These are the activations of a small neural network, seen along a few directions. Each row is one input.
Each table varies a few parts of the input and shows all the possible inputs, shuffled.
Descriptions start from the smaller parts, as in this example, which fits no table here: one of 5 places around a ring, together with either a single point or one of 11 places along a line or (one of 3 separate values, together with one of 4 places along a line).
Shared parts are said once, and a part with two or three values counts as separate values.
(in the rows, 128 means zero)

Other details of the inputs shift rows strongly along two fixed directions, in all tables alike. That doesn't count.

Rows:
x1: [ 83 117 147 141 131  77 128 152 138 105 112 135]
x2: [ 87 116 143 156 103  96 119 131 138 120  34 134]
x3: [153  99 192 134 188 143 135  39 141  90 156 202]
x4: [184 136  81  95 101 208 143 129 126 153 175 117]
x5: [ 83 103 149 128 123  72 138 140 126  97  77 127]
x6: [ 89 122 106 137 114 111 112 160 103 124 153 119]
x7: [113 168  96 136 103 129 103 178 123 132 130  86]
x8: [ 93 167 102 152 105 107 108 183 124 142  99 103]
x9: [100 165 105 137 105 106 103 167 124 143 109  79]
x10: [149 126 198 140 158 122 129  74 154  75  47 174]
x11: [197  99 147  75 178 209 172  67 119 103 212 170]
x12: [150 127  97  96 147 184 148 144 109 134 235 126]
x13: [159 143 120 112 120 142 115 134 129 141 135 109]
x14: [184 123  75 102 111 198 128 124 132 159 187 116]
x15: [172 108 103  82 132 164 155 118 129 125 213 123]
x16: [108 145  99 137  86 109 116 173 119 175 104  86]
x17: [106 133 144 164 123  68 120 141 133 126  36 132]
x18: [ 99 149  88 140  95 127 102 159 130 167 128  88]
x19: [ 80 111 149 135 138  68 138 149 100 122  98 116]
x20: [ 92 131  93 114 126 115 133 176  94 149 173  87]
x21: [173  91 214 113 188 136 159  32 165  91 146 201]
x22: [ 79 151 147 177 122  81 113 141 143 142  59 119]
x23: [170 122 204 154 181 174 131  33 188  88 116 217]
x24: [144 128 214 156 170  95 133  60 162 107  43 192]
x25: [ 96 109 101 130 105  95 121 154  93 126 134 108]
x26: [100 116  96 114 121 100 143 176  89 135 144  95]
x27: [ 96 132 101 136  87 108 106 162 124 165  94  92]
x28: [100 110  89 112 100 120 122 155  86 125 147 100]
x29: [ 94 123 152 177 119  68 125 137 139 126  28 137]
x30: [157 122 196 155 168 106 128  72 157  82  55 174]
x31: [174 157  91 121 114 207 128 137 137 155 203 123]
x32: [140 160 117 131 133 142 119 129 136 150 139 118]
x33: [152 141 105 109 114 155 131 137 126 132 114 122]
x34: [159 123 109  88 140 165 145 117 137 135 228 123]
x35: [164 107 111  93 128 172 130 103 104 140 219 129]
Description of these inputs: one of 5 places along a line, together with either one of 3 separate values or one of 4 places along a line.
Changing only the place on the line of 5 turns x33 into x32. The same change can be made to x4. Which row results?
Answer: x22
List by row number the other rows that have the place on the line of 5 in common with x17.
Answer: x14, x15, x25, x26, x29, x30
Which other rows does x30 become when the place on the line of 5 takes its other values? List them by row number.
Answer: x7, x9, x10, x13
Which other rows does x27 become when the place on the line of 4 takes its other values? List them by row number.
Answer: x13, x16, x24
Which other rows does x35 become when the choice among 3 separate values takes its other values? List them by row number.
Answer: x19, x21

Rows:
x36: [119 144 134 135 133 120 120 137 125 137 131 123]
x37: [120 127 141 144 126 122 125 118 130 117  81 144]
x38: [145 129 118 115 123 136 135 132 115 118 119 123]
x39: [218 131 191 123 188 200 148  26 168  96 144 208]
x40: [127 133 114 132 119 133 116 137 123 140 154 124]
x41: [110 141 151 142 142 111 118 120 136 121 108 136]
x42: [132 118 114 123 132 136 138 125 120 134 151 123]
x43: [137 149 106 115 130 150 125 139 129 141 167 109]
x44: [134 147 118 130 136 139 127 141 128 142 151 121]
x45: [140 126 107 104 118 137 133 147 107 135 170 113]
x46: [ 93 121 148 145 131 106 127 125 128 109  96 141]
x47: [133 140 143 136 128 126 127 127 142 131 108 121]
x48: [120 145 130 138 138 121 128 139 134 131 127 122]
x49: [116 119 139 137 125 106 123 124 124 128  86 124]
x50: [124 121 147 127 131 108 133 128 128 113  93 128]
x51: [133 121 140 117 130 116 140 126 138 117 106 132]
x52: [145 131 125 129 116 142 126 122 149 138 125 132]
x53: [107 115 131 134 128 103 130 120 123 122 116 123]
x54: [133 119 124 120 125 124 133 121 133 141 113 128]
x55: [153 128  99 115 119 154 128 125 111 141 139 121]
x56: [108 131 129 149 128 108 120 138 136 125 113 132]
x57: [139 125 116 116 118 152 134 127 136 140 134 130]
x58: [105 117 132 130 125 102 124 125 116 128 115 124]
x59: [147 149 109 114 114 150 131 142 140 150 145 112]
x60: [137 126 140 139 122 129 119 120 146 128 113 128]
x61: [125 132 114 127 119 137 113 131 129 133 154 123]
x62: [131 127 108 122 124 151 132 140 116 138 163 125]
x63: [110 115 131 138 129 102 131 134 117 133 114 124]
x64: [115 127 119 125 118 134 126 141 111 137 148 124]
x65: [146 135 121 139 119 143 117 123 134 128 116 132]
x66: [132 121 121 115 133 123 137 144 119 125 146 122]
x67: [110 120 134 124 129  99 135 137 122 107 115 123]
x68: [112 117 148 140 133  99 128 116 118 127 109 137]
x69: [134 131 119 134 132 135 119 134 133 136 149 130]
x70: [105 120 131 129 122 122 122 131 120 123 126 127]
x71: [118 126 119 129 127 139 136 136 124 127 142 128]
x72: [115 119 151 136 144  97 140 126 129 102 102 139]
x73: [127 125 131 127 122 138 126 127 133 131 114 126]
x74: [135 124 111 100 119 137 132 142 114 125 166 113]
x75: [128 131 117 129 127 136 119 127 137 128 150 126]
What is each input in this table made of?
Answer: one of 5 places along a line, together with either one of 3 separate values or one of 5 places around a ring
Changing only the place on the line of 5 turns x70 into x41. The same change can be made to x46. Which row results?
Answer: x43
Changing only the place on the line of 5 turns x47 into x50. The same change can be made to x44. Which row results?
Answer: x66
Which other rows does x61 become when the place on the ring of 5 takes its other values? List them by row number.
Answer: x40, x56, x69, x75

Rows:
x76: [178 114  90  79 118 167 140 129 117 150 185 105]
x77: [163 137 156 118 171 161 134  91 148 133 180 157]
x78: [166 160  85 100 124 187 128 144 128 142 202 106]
x79: [140 100 198 141 181 138 144  43 153 102 151 192]
x80: [161 152 110 106 138 181 133 133 124 132 213 122]
x81: [173 128 140 111 146 154 146 101 149 132 134 143]
x82: [ 93 137 117 167  87  99 103 143 133 158  60 112]
x83: [ 83 126  76 124  98 125 110 184  99 138 176  91]
x84: [ 76 105 123 135 107  66 122 168 101 140  84 104]
x85: [121 151  70 110  86 125 128 196 111 142 131  75]
x86: [ 98 139 176 172 150  62 119 118 151 118  50 143]
x87: [ 94 108 168 143 128  65 133 125 122  87  37 136]
x88: [168 122 179 157 155 169 121  47 166  99  86 202]
x89: [ 78 113 103 128 102  93 131 169  89 121 105 106]
Changing only one part turns x84 into x89. The same change can be made to x77. Which row results?
Answer: x80
What is each input in this table made of?
Answer: one of 2 separate values, together with either a single point or one of 6 places around a ring

Rows:
x90: [ 59 124 137 163 119  63 119 157 113 126  78 118]
x91: [155 143 107 119 121 163 124 130 140 146 157 119]
x92: [149 114 139 120 137 138 140 109 130 109 113 147]
x93: [165 114 121 102 125 166 139 107 127 123 152 134]
x94: [118 112 151 131 141 114 137 113 126 103 111 146]
x95: [ 69 149 121 166  97  67 102 173 124 145  51  96]
x96: [122 124 155 139 153 121 131 111 136 104 126 154]
x97: [129 114 165 132 157 109 140 100 140 115 120 152]
x98: [146 131  97 114 103 152 127 139 126 153 140 106]
x99: [118 103 167 143 134  98 132  96 133 105  69 154]
x100: [155 133 127 120 127 148 134 120 134 129 121 133]
x101: [156 140 138 129 148 159 123 105 141 127 162 149]
x102: [ 85 134 117 152  98  82 116 164 119 143  54 101]
x103: [116 131 127 129 133 125 124 136 120 122 147 130]
x104: [118 109 153 131 138 113 132 111 130 103 115 148]
x105: [118 141  88 106 110 123 129 177 112 140 163  84]
x106: [119 119 157 140 150 118 130 107 139 108 125 156]
x107: [110 114 169 151 153 102 129 100 139 108 108 162]
x108: [133 144 101 124 117 154 119 143 131 148 171 113]
x109: [127 117 163 132 158 107 139 104 134 116 117 150]
x110: [175 133 113 107 127 174 139 116 142 132 152 132]
x111: [125 143 122 138 134 128 118 139 138 129 137 127]
x112: [120 115 106 115 112 132 129 138 110 138 155 111]
x113: [109 133  63 112  81 116 124 194  92 152 124  72]
x114: [ 81 165  53 138  71  98 100 227 102 170 111  51]
x115: [154 128 124 121 125 151 134 118 142 131 125 133]
x116: [ 95 134 180 167 131  84 115 109 146 119  45 146]
x117: [158 145 105 118 132 181 124 124 126 154 194 123]
x118: [132 127 136 118 143 120 136 127 125 121 142 131]
x119: [125 134 149 147 141 124 118 112 143 127 125 145]
x120: [155 125 115  98 134 157 140 125 127 137 191 119]
x121: [158 149 129 120 131 164 124 116 143 128 145 131]
x122: [123 117  99 111 116 135 131 143 104 142 161 109]
x123: [171 115 109  97 123 173 143 108 115 138 165 127]
x124: [132 107 177 131 161 119 139  85 132  92 109 172]
What is each input in this table made of?
Answer: one of 5 places around a ring, together with either a single point or one of 6 places around a ring
Changing only the place on the ring of 5 turns x105 into x97. The same change can be made to x110. Which row results?
Answer: x98
